Small tables with named rows and columns. After each table, cells are looked up by row and column.

Katatok.csv
,Raterig,Mep,Bop,Bamalu,Dav,Babiro,Tatu
Gemesan,74,74,60,66,79,64,56
Potenon,28,52,62,70,58,64,96
Lamo,74,71,51,64,63,64,18
Momogu,51,73,52,53,66,58,81
Kobu,62,73,60,61,55,60,43
Luk,47,67,66,60,68,64,56
Tofiges,44,59,62,64,70,64,35
Zomuvu,94,56,59,58,57,63,74

Gemesan, Dav: 79
Lamo, Bamalu: 64
Tofiges, Bop: 62
Tofiges, Babiro: 64
Lamo, Dav: 63
Tofiges, Bamalu: 64
Luk, Mep: 67
Potenon, Tatu: 96
Potenon, Bamalu: 70
Tofiges, Dav: 70
Momogu, Babiro: 58
Lamo, Tatu: 18
Gemesan, Raterig: 74
Gemesan, Bamalu: 66
Momogu, Tatu: 81
Kobu, Tatu: 43
Lamo, Babiro: 64
Luk, Bop: 66

Fosit =
|  | Tem | Bidane |
|---|---|---|
| Mer | 18 | 120 |
| Zaku | 140 | 196 |
| Zisakeg | 31 | 128 |
| Rine | 136 | 210 |
| Zazi | 16 | 129 |
| Sofana | 197 | 89 |
| Filoro | 21 | 124 |
| Lud | 83 | 24 |
| Dar | 135 | 200 |

Bidane of Mer: 120
Tem of Zaku: 140
Tem of Mer: 18
Bidane of Zisakeg: 128
Bidane of Zaku: 196
Bidane of Rine: 210
Tem of Filoro: 21
Tem of Zisakeg: 31
Bidane of Zazi: 129
Bidane of Lud: 24
Tem of Rine: 136
Tem of Lud: 83
Bidane of Filoro: 124

Mol =
,Sudu,Kagimu,Zodok
Vof,4.064,7.540,3.310
Vugat,1.748,1.844,6.387
Dosifi,8.124,8.043,5.659
Getavu,1.340,1.257,0.615

What is the Zodok of Vugat in Mol?
6.387
What is the Kagimu of Vof in Mol?
7.540
What is the Sudu of Vof in Mol?
4.064
What is the Sudu of Vugat in Mol?
1.748
What is the Zodok of Dosifi in Mol?
5.659
What is the Zodok of Vof in Mol?
3.310
What is the Kagimu of Getavu in Mol?
1.257

Sepize =
        Gipa  Ziripur  Gos  Vam  Toti  Luv  Tifin  Reke
Rop       56       66  -55    6    -1    9    -45    45
Nop       19       19  -22  -36    -3  -31    -43    10
Ked       -9       31   29   -5   -77   -8     31   -37
Timun     33        1  -68  -36    18   36    -70    53
Teza      63       62  -66   28    20   38    -33    47
Dogip      8       -8  -31  -27    43  -14    -37    20
Nul       -2        6   -6    1    49   -7    -30    39
Sope      -4       -1   -7    4    43   -3    -24    44
Lup        4      -32   -3   37   -10   48     56     6
Vesosu    14       24   -7  -20   -33  -20    -13     0
Pizori   -12        4   16   -5    24   -6      2     7
Tuv      -36        8   52   46    48    0     18    -2
Git        9       31   23   40    11   19      9     8

Vam of Lup = 37
Tifin of Lup = 56
Ziripur of Rop = 66
Vam of Nul = 1
Toti of Sope = 43
Vam of Git = 40
Luv of Timun = 36
Ziripur of Ked = 31
Luv of Vesosu = -20
Gipa of Ked = -9
Tifin of Nop = -43
Toti of Rop = -1
Gos of Dogip = -31
Toti of Nul = 49
Ziripur of Nop = 19
Gos of Nul = -6
Vam of Sope = 4
Reke of Ked = -37
Luv of Nop = -31
Ziripur of Pizori = 4

Daf =
|  | Bas | Migenog | Babidum | Dodi | Lat | Kotas | Rel | Lakor | Susi | Viz |
|---|---|---|---|---|---|---|---|---|---|---|
| Tor | 33 | 60 | 21 | 89 | 22 | 24 | 25 | 16 | 45 | -16 |
| Sefebod | 49 | 5 | 24 | -22 | 1 | -4 | 78 | -9 | 31 | 75 |
| Zuke | -1 | 28 | 8 | 44 | 30 | 52 | -4 | 70 | 0 | 9 |
| Rusa | 20 | 21 | 32 | 26 | 27 | 37 | 29 | 17 | 17 | 31 |
| Damug | 47 | 34 | 20 | 33 | 36 | -6 | 35 | -44 | 71 | 34 |
| Divor | 19 | 51 | 48 | 83 | 55 | 69 | -57 | 67 | 75 | -64 |
| Sime | 21 | 36 | 39 | 70 | 30 | 56 | -14 | 72 | 30 | -32 |

Babidum of Sime is 39
Susi of Damug is 71
Kotas of Divor is 69
Dodi of Damug is 33
Lat of Divor is 55
Lat of Sime is 30
Susi of Sime is 30
Bas of Zuke is -1
Viz of Damug is 34
Babidum of Divor is 48
Lakor of Damug is -44
Babidum of Tor is 21
Row with the largest Migenog: Tor

Rivi
         Sudo  Ketor  Tur  Lagid  Pak  Turitil  Lir  Zotov
Rogat     173    236  147    138  164       95  125     73
Guvazep   240    234  173    146   67       78  111    111
Bitile    150    129  178    224  205      218  146     82
Geboko    191    140  124    199  114      182   46     34
Fon        95     76  200    154  185      145  207    156
Luziv     164    119  161    161  132      210  195    191
Kevad     206    182   97    225  111      220   68    146
Vokeluf   210    210  211     71   67       90  145    153
Nifir     143    204  238    106  184      154  142    184

What is the Tur of Rogat in Rivi?
147
What is the Lagid of Guvazep in Rivi?
146
What is the Ketor of Rogat in Rivi?
236
What is the Lagid of Luziv in Rivi?
161
What is the Sudo of Geboko in Rivi?
191
What is the Zotov of Rogat in Rivi?
73
What is the Ketor of Nifir in Rivi?
204
What is the Turitil of Geboko in Rivi?
182
What is the Tur of Nifir in Rivi?
238
What is the Lagid of Vokeluf in Rivi?
71
What is the Sudo of Rogat in Rivi?
173
What is the Ketor of Guvazep in Rivi?
234
What is the Zotov of Fon in Rivi?
156
What is the Tur of Luziv in Rivi?
161
What is the Pak of Fon in Rivi?
185

Rilipo:
	Fibeso	Vid	Gufebap	Futugar	Raseda	Sorem
Zimama	6.57	9.18	2.77	6.50	8.65	6.31
Nal	7.87	1.86	7.56	5.29	2.51	4.53
Pivebet	8.08	2.14	7.44	5.49	2.70	4.55
Lofak	6.22	8.65	4.36	6.42	8.07	6.48
Bituz	4.06	7.53	5.40	5.70	7.56	6.60

Bituz, Vid: 7.53
Nal, Sorem: 4.53
Zimama, Futugar: 6.50
Zimama, Sorem: 6.31
Zimama, Vid: 9.18
Nal, Fibeso: 7.87
Zimama, Fibeso: 6.57
Bituz, Sorem: 6.60
Lofak, Fibeso: 6.22
Pivebet, Gufebap: 7.44
Zimama, Raseda: 8.65
Lofak, Vid: 8.65
Nal, Vid: 1.86
Bituz, Futugar: 5.70
Nal, Futugar: 5.29
Lofak, Futugar: 6.42
Lofak, Sorem: 6.48
Bituz, Gufebap: 5.40
Pivebet, Futugar: 5.49
Bituz, Fibeso: 4.06

Gage =
fields: Natu, Sed
Peg: [6360, -645]
Gonu: [-7097, -5196]
Munal: [-3110, 2496]
Vorad: [-4866, -4719]

Natu of Gonu: -7097
Natu of Vorad: -4866
Sed of Vorad: -4719
Sed of Munal: 2496
Sed of Peg: -645
Natu of Peg: 6360
Sed of Gonu: -5196
Natu of Munal: -3110

Mil:
|  | Lok | Vogukig | Mem | Ragor | Fer | Zus |
|---|---|---|---|---|---|---|
| Muzama | 2970 | 8974 | 4541 | 7269 | 4239 | 5972 |
| Litog | 1328 | 8997 | 2710 | 2940 | 3122 | 7730 |
| Tomub | 6410 | 6146 | 2269 | 9068 | 6952 | 5096 |
| Kap | 6186 | 3446 | 3099 | 5897 | 6667 | 4955 |
| Minok | 4634 | 2373 | 3555 | 7850 | 7546 | 3694 |
| Nobim | 6580 | 7793 | 9514 | 4270 | 6804 | 5327 |
| Mut | 5484 | 2692 | 1841 | 7677 | 7298 | 4339 |
| Fav | 8545 | 8960 | 5508 | 6093 | 5743 | 8624 |
| Tuta | 4343 | 3204 | 3622 | 5593 | 6114 | 6432 |
| Noruge | 3550 | 2827 | 2868 | 7043 | 6564 | 4318 |
| Mepot | 4610 | 2947 | 2899 | 7540 | 5424 | 5111 |
| Puluzi | 4583 | 3636 | 3459 | 4320 | 7443 | 6230 |
| Vatutol | 4832 | 4040 | 7556 | 4665 | 7207 | 6579 |
| Daduduv | 6094 | 4213 | 3670 | 9455 | 7720 | 3825 |

Minok, Lok: 4634
Mut, Mem: 1841
Mepot, Vogukig: 2947
Mepot, Lok: 4610
Mepot, Ragor: 7540
Daduduv, Fer: 7720
Mut, Zus: 4339
Daduduv, Vogukig: 4213
Muzama, Lok: 2970
Tomub, Lok: 6410
Nobim, Zus: 5327
Muzama, Vogukig: 8974
Litog, Lok: 1328
Noruge, Vogukig: 2827
Tomub, Vogukig: 6146
Puluzi, Fer: 7443
Daduduv, Ragor: 9455
Puluzi, Lok: 4583
Mut, Vogukig: 2692
Minok, Ragor: 7850
Row with the largest Zus: Fav

